A small network was trained on made-up records. Each row is its average activation on records with the value named, seen along a few directions.
Values that are neighbours, or in one group, have similar rows; names and order tell nothing.
Random noise pushes rows far along 5 fixed directions. That doesn't count. These rows show it; they differ only by the noise:
 269  -78 -580  215 -373  197  111  -17 -198   41 -295  -92  326  -22 -398 -289  -71
-148 -445 -458  183  -99   84 -250 -218   32  104 -223   39  161   97 -579  -13  -35
-129   76  161  -68  188  -74 -192   29   61  -75  106  176 -109   52  358  107  118
-351 -196  133   14    7   71 -258 -186  406  -72    4  232 -264 -110  272  346  292
 -29   46  -23  -91  115  -67 -209   99  -47   21   -4   60 -148  205  -63  -34   27
   6  -22 -261  145 -234  160   93  -63   53  -93 -121   53  219 -193   78   -4   41
 120  471  334 -269  155 -105  -98  327  -45  -74  134   83 -422  183  485  -32  169


Pagif, 9 values:
c2:  233    0  298  179  270 -131    0 -134 -249   40  128   28  276   76  378 -179   11
c5:  146 -361  159   51  136   69  -12 -256 -120   18  149  149  234 -113  480  -37  141
c1: -163    9  335 -124  276 -154  175   -7  -15  -36  311 -135  150 -113  -15  129 -293
c9:   53  118  -40 -315  220  -97   69  237 -201    2   96  -40    6  282 -167 -273 -277
c8: -289  394  167 -371  169 -158   33  360  121 -139  126   12 -283  135   -9  171 -146
c7:  140 -102  336  308  117  -85   54 -316 -113   64  145   -2  207 -285  505   67  134
c4:   15  -91  -68   61   80 -109 -191   11 -100  121  -83  -74  -45  234 -337  -10  -14
c6:  -97  -61  -75  357  -43  -70   88 -192   34    4  -15  -58  355 -231   -1  115  -92
c3:  638  671  -62  -14 -318  144  789  306 -392 -194   69 -102  473 -387  655 -400 -169
Pagif is arranged as 3 separate groups.
Question: List the group mates of c3, in the order listed.
Answer: c5, c9
Question: List the group mates of c4, in the order listed.
Answer: c8, c6

Fugis, 11 values:
g10: -229  -34  312 -307  245 -218 -177  131   25  133  100 -319 -491  249 -646  137 -223
g2: -640 -363 -375   88   79  -78 -267 -127  309   34 -158  123   41   56 -536  373  -65
g3:  177 -434 -152  266 -487  387  334 -473  209  -73  -38  106  412 -472  377   42  198
g11: -475  -91 -371  -22  497 -164   30  -48 -235 -292  230  210  967 -169  172   -4 -581
g8: -496 -345  137  -49   39  131  198 -221  393 -149  115  -97   35 -390 -158  301 -225
g4:  -64  259  867   30   88 -107 -130  -58  393  -29  231   48 -696 -136  728  415  470
g9: -444  273   72  213 -334  100  556  -21  522 -301   99  -35  340 -722  356  535  -78
g6: -410   61 -213 -481   -8   39  151  279  211 -150   25  -75 -183   42 -611  134 -370
g7:  301  -44  -41 -159  -33   38  -61  143 -192  188  -62  -58 -155  271 -175 -239   88
g1: -313  -87  -44  155  185  -17 -114 -213  131 -181   59  410  426 -225  599  200   83
g5: -119 -148  176  186  -71   17 -455 -201  342   98 -160  166 -472   88   68  238  481
Fugis is arranged as a ring.
Question: Going along Fugis from g8 by way of its neighbour g3, in what order are g2, g11, g4, g6 met?
Answer: g6, g11, g2, g4
Question: How many steps from neighbour to neighbour lead from g1 to g5, at the fewest?
Answer: 2

Vob, 12 values:
s7:   42 -201 -111  406  -48 -105 -204 -256   58   28  -74  135  210  -39   60  119  359
s2: -447 -389 -423  521 -678  472   59 -291  665 -210 -346   31  -57 -526 -187  707  334
s12: -130  -27  210   22  113  -52 -199 -130  181  192   50 -341 -120    1 -358  229 -114
s9: -155   60 -365  219 -294  139 -131 -125  244  -49 -346  197 -109   -8 -100   75  107
s3:  541  197  401  111 -646  327  371  -39  235   21 -109 -241 -667 -318  417 -247  436
s10: -507 -228  401 -288  436 -210 -393 -102  299  108   32 -131 -700  143 -169  298   82
s4: -155  -41  111   74 -470  307  233  -43  401 -248 -432 -241 -249 -301 -589  144   51
s8: -484   90  396 -535  597 -467  180  407   24    9  609  -55  -42  287   -8  449 -330
s5:  326  329 -104 -214 -446   60  375  196  -19  218  129   42   17 -203  -25  -34   59
s11:  214  328  -91 -124 -203   31   65  251  -58  145 -159  113 -156  136  252 -269  120
s1:  471 -257 -299 -117  344   -6 -198  -19 -599  175  100   82  320  368 -159 -729 -173
s6:  -82 -735 -415  294  190  251 -250 -552 -243 -282  -82  467  779 -122  405 -120 -107
Vob is arranged as 4 separate groups.
Question: List the group mates of s5, in the order listed.
Answer: s8
Question: List the group mates of s9, in the order listed.
Answer: s7, s2, s11
Question: List the group mates of s6, in the order listed.
Answer: s1

Melo, 9 values:
p7: -208  127 -240   52  -74  -23  222   48   44  -84  -91   33  267 -200  -33  187 -119
p4:  160  -87 -337  -34 -462  257   82   68  168   57 -265 -163 -190  176 -687 -185  -24
p1:  423  100   82  -57  422 -149 -179   56 -530   19  247  256  287  315  789 -485   31
p6: -228 -150  -84  158  120 -118   -1 -140    7   25   98  -46  418  -76 -358   95 -297
p8:  207 -624  -63  316 -204  134 -102 -390  -15  333 -123 -135   51  -50 -341  -40  219
p2:  -90 -456 -167 -156  -69  144 -108 -206   77  107  -97   18 -288   28 -457   22   -3
p5: -326   70 -270   86   47 -195  -33  137   26   33 -138 -218  185  169 -902  124 -384
p9: -201   19  -53  -62  422 -238 -383   72 -165  -44   84  216   81  295  108   44  -51
p3:  122 -273  229  109  284  -83 -335 -195 -202  108    9    7 -124  133   95 -151  134
Melo is arranged as 3 separate groups.
Question: List the group mates of p6, in the order listed.
Answer: p8, p3
Question: List the group mates of p7, in the order listed.
Answer: p5, p9
